Each row has a name. After each piece below comes the name of the row it's from, unless a question asks for something else. Each question is about the rows just above it. Places in a row count from 0.

K: -36  9  -32  14  -28  14  -47  1  -9  22  -37  59  -10  -14  24  25  -10  -5  -7  -20  -4  -54  20  -12  -2  23  -17  26  2  -21  -31  -15  55  22
Z: 2  8  5  18  18  8  -55  24  -58  -31  -6  6  50  26  36  32  10  19  5  0  -41  14  -11  10  13  30  1  28  -30  9  -1  32  17  7
H: 24  30  17  32  -1  -29  7  18  -58  32  5  13  9  -55  -11  -31  6  36  8  5  10  8  28  10  1  -6  -41  26  50  2  14  18  19  0
L: -36  9  -32  14  -28  14  -47  1  -9  22  -37  59  -10  -14  24  25  -10  -5  -7  -20  -4  -54  20  -12  -2  23  -17  26  2  -21  12  -15  55  22
R: 20  55  -36  24  -21  -20  -17  -54  1  -14  25  -31  2  -4  -47  -7  14  59  26  23  -10  -37  -32  9  -10  22  22  -14  -5  14  -2  -12  -9  -28
V: 1  6  -13  -1  20  -5  0  -7  -16  -25  38  -2  34  5  13  25  29  -13  -13  4  -18  -22  18  5  17  6  -5  4  6  -4  -11  -3  2  -7
A: 11  -5  11  -8  -6  9  10  -12  13  7  -11  5  -26  18  -8  -1  -2  11  -1  2  13  -4  -17  14  6  -3  -11  -14  10  12  11  8  11  -17
Put -12  -2  -47  -37  14  -7  26  1  23  -32  -10  -31  -21  59  -14  2  -36  -4  -9  -20  20  -54  -10  55  9  22  -14  25  -17  22  24  14  -5  -28 back in order: which row is it?
R
Which row holds these entries in another order? 26  2  -21  -31  -15  55  22  -36  9  -32  14  -28  14  -47  1  -9  22  -37  59  -10  -14  24  25  -10  -5  -7  -20  -4  -54  20  -12  -2  23  -17
K
Put 18  32  8  10  17  -30  -11  -55  -6  -41  19  0  -58  -1  5  1  30  50  5  18  36  32  2  24  8  14  6  9  13  10  26  28  -31  7 back in order: which row is it?
Z
Where do 1  6  -13  -1  20  -5  0  -7  -16  -25  38  -2  34  5  13  25  29  -13  -13  4  -18  -22  18  5  17  6  -5  4  6  -4  -11  -3  2  -7 appear?
V
0  19  18  14  2  50  26  -41  -6  1  10  28  8  10  5  8  36  6  -31  -11  -55  9  13  5  32  -58  18  7  -29  -1  32  17  30  24 is which row reordered?
H
Put -2  24  -15  23  -37  22  26  1  -47  -21  -17  -4  -7  -20  -36  14  -10  -9  -32  -5  25  59  -54  55  14  -28  9  2  -31  20  22  -10  -14  -12 back in order: which row is it?
K

M: 8  0  0  0  9
F: 26  8  38  34  0
G: 9  0  0  9  42
T: -18  20  12  -13  -8
Row and place of -18 in the named rows:
T, 0
Which row holds 9  0  0  9  42?
G
Where in the named rows is 38?
F, 2

P: 48  -43  55  1  -3  46  -1  -45  -47  44  -49  0  54  -8  50  -47  44  52  47
Q: 28  -11  23  -46  44  23  43  -23  -23  26  28  42  31  35  26  -20  29  22  26
C: -15  -1  -13  -49  -51  -8  -45  2  2  -8  6  -45  -4  -42  -9  6  -13  -5  -10
S: 30  -4  21  45  46  18  40  -15  -13  18  -17  41  26  41  20  -16  24  15  19
J: 47  -45  1  -48  -47  44  -49  55  -3  54  0  52  -8  -43  50  46  -1  48  44
28  -11  23  -46  44  23  43  -23  -23  26  28  42  31  35  26  -20  29  22  26
Q
-49  -47  -47  -45  -43  -8  -3  -1  0  1  44  44  46  47  48  50  52  54  55 is which row reordered?
P
Row and place of 19 in the named rows:
S, 18
42 is at row and place
Q, 11
Put -3  48  46  44  44  52  50  -8  -1  1  -45  47  54  -43  -47  55  0  -49  -48 back in order: which row is it?
J
22 is at row and place
Q, 17

U: 31  1  -15  -17  -17  -19  -13  19
Y: -17  30  -13  -17  19  -19  -15  1
B: -5  -2  3  -43  29  10  -14  0
W: -2  14  17  -26  45  -12  -1  18
Row and place of 29 in the named rows:
B, 4
Which row holds these entries in another order? 1  -15  -19  19  -17  -13  30  -17
Y

